These are the activations of a small network on made-up records, seen along a few directions, one row for each record.
After each row come some of the record's fields: VAP, TIPAF, GESUT, NOZUF, MAV, FEGU.
Not every record has every field; a missing one is left out.
Other fields move the rows too, some of them a lot.
In the rows, zero is written as 500.
Random noise pushes rows far along 3 fixed directions. That doesn't count. These rows show it; they differ only by the noise:
[528 537 647 354 389 231 329 681 378 361 360 673 460 525 719 522 428 614
 283]
[555 615 507 440 403 430 314 631 359 340 317 685 544 465 608 450 137 670
 336]
[107 325 262 413 113 573 459 386 247 607 289 588 338 386 400 461 751 233
 679]
[407 494 405 419 290 494 347 450 358 492 304 597 422 474 522 460 522 405
 524]
[614 656 419 478 416 557 272 492 407 386 290 627 542 482 539 413 146 585
 434]

[637 445 547 524 482 353 498 267 473 572 628 464 419 510 440 610 843 377
 481]  VAP=kor, TIPAF=bot, GESUT=gimev, NOZUF=ruti, MAV=bupov, FEGU=pesa
[645 568 381 519 438 545 337 301 446 539 423 547 461 509 440 511 529 395
 528]  VAP=kor, TIPAF=vip, GESUT=gimev, NOZUF=ruti, MAV=bupov, FEGU=boso
[663 489 565 544 518 387 522 237 526 609 563 498 412 578 455 585 856 287
 568]  VAP=kor, TIPAF=rima, GESUT=sobad, NOZUF=bira, MAV=kom, FEGU=pesa
[815 668 518 639 621 553 430 411 479 399 378 584 565 520 498 411 142 600
 462]  VAP=kor, TIPAF=vip, GESUT=sobad, NOZUF=bira, MAV=kom, FEGU=pesa
[159 296 208 536 322 729 557 415 382 664 542 420 476 346 337 539 634 374
 640]  VAP=kor, TIPAF=bot, GESUT=gimev, NOZUF=bira, MAV=kom, FEGU=pesa
[851 676 612 546 699 586 399 372 693 505 490 422 537 644 550 466 491 484
 536]  VAP=telet, TIPAF=rima, GESUT=sobad, NOZUF=ruti, MAV=kom, FEGU=pesa
[182 460 394 558 455 687 716 672 412 459 460 588 594 333 391 423 151 648
 536]  VAP=kor, TIPAF=rima, GESUT=sobad, NOZUF=ruti, MAV=bupov, FEGU=boso
[603 623 739 407 512 348 465 622 617 386 389 536 492 622 687 477 488 545
 392]  VAP=telet, GESUT=gimev, NOZUF=ruti, MAV=bupov, FEGU=pesa
[429 460 448 505 517 571 494 569 512 546 588 450 554 435 479 513 478 593
 492]  VAP=telet, TIPAF=bot, GESUT=sobad, NOZUF=ruti, MAV=bupov, FEGU=boso
[391 423 445 493 459 474 546 658 384 498 617 566 554 403 465 571 424 629
 430]  VAP=telet, TIPAF=rima, GESUT=gimev, NOZUF=bira, MAV=kom, FEGU=boso
[221 309 574 403 403 374 618 688 494 564 620 426 452 502 569 577 819 476
 489]  VAP=telet, GESUT=gimev, NOZUF=bira, MAV=kom, FEGU=pesa
[731 635 360 653 532 708 440 172 440 507 397 542 511 497 309 398 335 393
 651]  VAP=kor, TIPAF=vip, GESUT=sobad, NOZUF=ruti, MAV=bupov, FEGU=pesa
[403 447 249 539 307 711 496 180 471 679 382 436 375 507 342 447 799 167
 777]  VAP=telet, TIPAF=vip, GESUT=gimev, NOZUF=bira, MAV=kom, FEGU=pesa
[112 290 232 573 367 731 634 504 329 626 574 476 521 287 303 501 462 511
 616]  VAP=kor, TIPAF=bot, GESUT=sobad, NOZUF=ruti, MAV=kom, FEGU=pesa
[342 500 554 421 511 531 584 551 713 527 394 370 427 608 572 411 648 373
 644]  VAP=kor, GESUT=sobad, NOZUF=bira, MAV=bupov, FEGU=pesa
[618 621 584 487 492 448 539 371 646 505 381 481 431 636 549 447 624 343
 575]  VAP=telet, GESUT=gimev, NOZUF=bira, MAV=kom, FEGU=pesa
[619 524 483 527 445 446 478 257 440 523 443 566 429 533 425 514 621 346
 537]  VAP=kor, TIPAF=vip, GESUT=gimev, NOZUF=ruti, MAV=bupov, FEGU=pesa
[411 375 611 371 388 264 426 645 411 485 469 555 398 478 682 591 746 514
 337]  VAP=kor, TIPAF=vip, GESUT=gimev, NOZUF=ruti, MAV=bupov, FEGU=boso
[185 235 496 388 460 389 496 717 466 614 742 361 485 438 570 655 846 515
 415]  VAP=kor, TIPAF=bot, GESUT=gimev, NOZUF=bira, MAV=kom, FEGU=boso
[630 532 644 432 540 291 388 535 562 484 602 479 503 545 631 624 611 577
 304]  VAP=kor, TIPAF=bot, GESUT=gimev, NOZUF=ruti, MAV=bupov, FEGU=pesa
[469 436 411 450 493 553 389 401 564 630 519 373 435 565 491 522 803 305
 628]  VAP=kor, TIPAF=vip, GESUT=sobad, NOZUF=bira, MAV=kom, FEGU=boso
[410 407 641 404 433 307 583 476 537 571 559 494 391 537 576 598 890 404
 475]  VAP=telet, TIPAF=bot, GESUT=sobad, NOZUF=ruti, MAV=bupov, FEGU=pesa
[847 699 295 541 593 833 129  96 691 591 423 278 530 594 383 404 487 304
 687]  VAP=telet, TIPAF=bot, GESUT=gimev, NOZUF=ruti, MAV=bupov, FEGU=pesa
[646 594 323 615 559 741 518 285 587 581 568 432 558 487 335 487 410 450
 619]  VAP=telet, TIPAF=bot, GESUT=gimev, NOZUF=bira, MAV=kom, FEGU=boso
[755 667 762 389 644 254 306 816 593 279 526 571 623 586 771 557 191 820
 163]  VAP=telet, TIPAF=rima, GESUT=gimev, NOZUF=ruti, MAV=bupov, FEGU=boso
[340 444 560 421 566 501 460 727 609 480 510 373 533 503 637 490 455 609
 449]  VAP=kor, TIPAF=bot, GESUT=sobad, NOZUF=bira, MAV=bupov, FEGU=pesa
[279 450 412 542 418 583 652 506 479 542 456 530 499 408 428 474 434 508
 557]  VAP=kor, TIPAF=bot, GESUT=sobad, NOZUF=ruti, MAV=bupov, FEGU=pesa
[367 434 353 475 365 597 426 450 469 571 398 446 446 495 479 478 655 361
 631]  VAP=telet, TIPAF=vip, GESUT=sobad, NOZUF=bira, MAV=kom, FEGU=pesa
[528 457 508 604 632 570 672 336 588 584 565 401 454 542 423 466 637 392
 637]  VAP=kor, TIPAF=bot, GESUT=sobad, NOZUF=bira, MAV=kom, FEGU=pesa
[413 293 718 431 505 237 637 527 424 535 606 513 354 533 572 610 947 398
 472]  VAP=kor, TIPAF=rima, GESUT=sobad, NOZUF=ruti, MAV=bupov, FEGU=pesa
[450 527 348 568 506 722 539 491 553 543 539 419 586 444 387 451 360 532
 592]  VAP=telet, GESUT=gimev, NOZUF=bira, MAV=kom, FEGU=boso
[564 504 389 574 469 635 477 319 431 505 426 478 463 462 360 437 491 398
 643]  VAP=kor, TIPAF=vip, GESUT=gimev, NOZUF=ruti, MAV=bupov, FEGU=pesa
[384 347 598 393 363 291 479 581 380 540 551 555 411 504 621 646 843 446
 394]  VAP=telet, TIPAF=rima, GESUT=gimev, NOZUF=bira, MAV=kom, FEGU=pesa
[445 497 512 558 405 454 612 480 329 415 370 672 470 423 452 447 332 522
 481]  VAP=kor, TIPAF=vip, GESUT=gimev, NOZUF=ruti, MAV=bupov, FEGU=pesa
[860 648 781 420 704 320 418 397 790 501 523 413 425 738 694 542 804 404
 456]  VAP=telet, TIPAF=bot, GESUT=sobad, NOZUF=ruti, MAV=bupov, FEGU=boso

Which values does each new row have?
[236 311 477 391 507 495 509 630 614 613 597 290 435 527 583 538 836 398
 557]  VAP=kor, TIPAF=bot, GESUT=gimev, NOZUF=bira, MAV=kom, FEGU=boso
[399 564 534 539 479 544 731 529 520 468 412 605 507 527 448 421 358 482
 588]  VAP=telet, GESUT=sobad, NOZUF=bira, MAV=kom, FEGU=pesa
[468 515 443 487 522 607 446 555 518 488 484 456 552 444 479 437 379 558
 537]  VAP=telet, TIPAF=bot, GESUT=sobad, NOZUF=ruti, MAV=bupov, FEGU=boso
[597 587 448 520 528 557 359 517 531 438 475 479 568 457 525 499 239 642
 389]  VAP=kor, TIPAF=bot, GESUT=gimev, NOZUF=ruti, MAV=bupov, FEGU=pesa
[962 788 563 497 687 554 210 312 743 448 404 420 540 681 595 439 382 466
 458]  VAP=kor, TIPAF=vip, GESUT=gimev, NOZUF=ruti, MAV=bupov, FEGU=boso
[448 548 299 484 340 697 364 293 513 570 294 459 436 491 399 383 573 269
 704]  VAP=telet, TIPAF=vip, GESUT=gimev, NOZUF=ruti, MAV=bupov, FEGU=boso
[474 505 401 604 531 660 689 336 490 515 489 496 494 439 309 421 417 422
 653]  VAP=kor, TIPAF=bot, GESUT=gimev, NOZUF=ruti, MAV=bupov, FEGU=boso
[217 477 448 489 301 577 604 617 325 435 295 667 499 374 469 386 293 536
 535]  VAP=telet, TIPAF=vip, GESUT=sobad, NOZUF=ruti, MAV=bupov, FEGU=pesa
[670 497 637 339 572 331 216 521 694 518 487 316 400 656 741 540 852 424
 421]  VAP=kor, TIPAF=vip, GESUT=gimev, NOZUF=ruti, MAV=bupov, FEGU=boso
[261 273 370 608 458 515 766 549 340 586 724 520 529 318 322 596 550 549
 513]  VAP=kor, TIPAF=bot, GESUT=gimev, NOZUF=bira, MAV=kom, FEGU=boso
[489 433 365 536 521 606 391 584 425 545 668 443 609 388 468 568 398 664
 410]  VAP=telet, TIPAF=bot, GESUT=gimev, NOZUF=bira, MAV=kom, FEGU=boso
[207 381 254 511 323 662 438 510 308 581 481 535 530 297 364 501 432 516
 548]  VAP=kor, TIPAF=bot, GESUT=sobad, NOZUF=ruti, MAV=bupov, FEGU=boso
[284 376 360 501 446 661 583 514 472 608 555 449 488 452 400 512 628 400
 651]  VAP=telet, TIPAF=rima, GESUT=sobad, NOZUF=bira, MAV=kom, FEGU=boso
[340 454 500 499 377 441 582 679 353 461 429 649 519 417 533 510 384 613
 443]  VAP=telet, TIPAF=vip, GESUT=sobad, NOZUF=bira, MAV=kom, FEGU=pesa
[394 379 448 574 467 433 689 512 318 522 690 598 529 363 358 598 489 558
 456]  VAP=kor, TIPAF=bot, GESUT=gimev, NOZUF=bira, MAV=kom, FEGU=boso
[895 701 597 415 680 457 183 311 795 522 456 317 459 783 679 490 685 344
 497]  VAP=kor, TIPAF=vip, GESUT=gimev, NOZUF=bira, MAV=kom, FEGU=pesa
[395 465 330 516 462 713 457 312 550 641 507 367 479 482 381 490 645 318
 676]  VAP=kor, TIPAF=bot, GESUT=sobad, NOZUF=bira, MAV=bupov, FEGU=pesa
